m =
[[154 155 139 147 145 145 146 145 151 138 151 141 141 150 147]
 [140 153 151 152 143 150 143 150 138 148 143 142 142 141 146]]
Indices start at 0.
The entry in the top-left corner?
A: 154
The entry in the bottom-right corner -> 146
The entry at row 0, column 1?
A: 155
The entry in the top-right corner is 147
The entry at row 1, column 2?
A: 151
The entry just right of the largest entry -> 139
The entry in the bottom-left corner?
A: 140
The bottom entry of the column that holds the largest entry is 153

a = [132, 123, 105, 131, 108, 120, 134, 102, 110, 141, 125, 117, 146, 130, 118, 113]
The largest entry: 146
Give the entry just left of 134.
120
Give the entry just right of the largest entry.
130
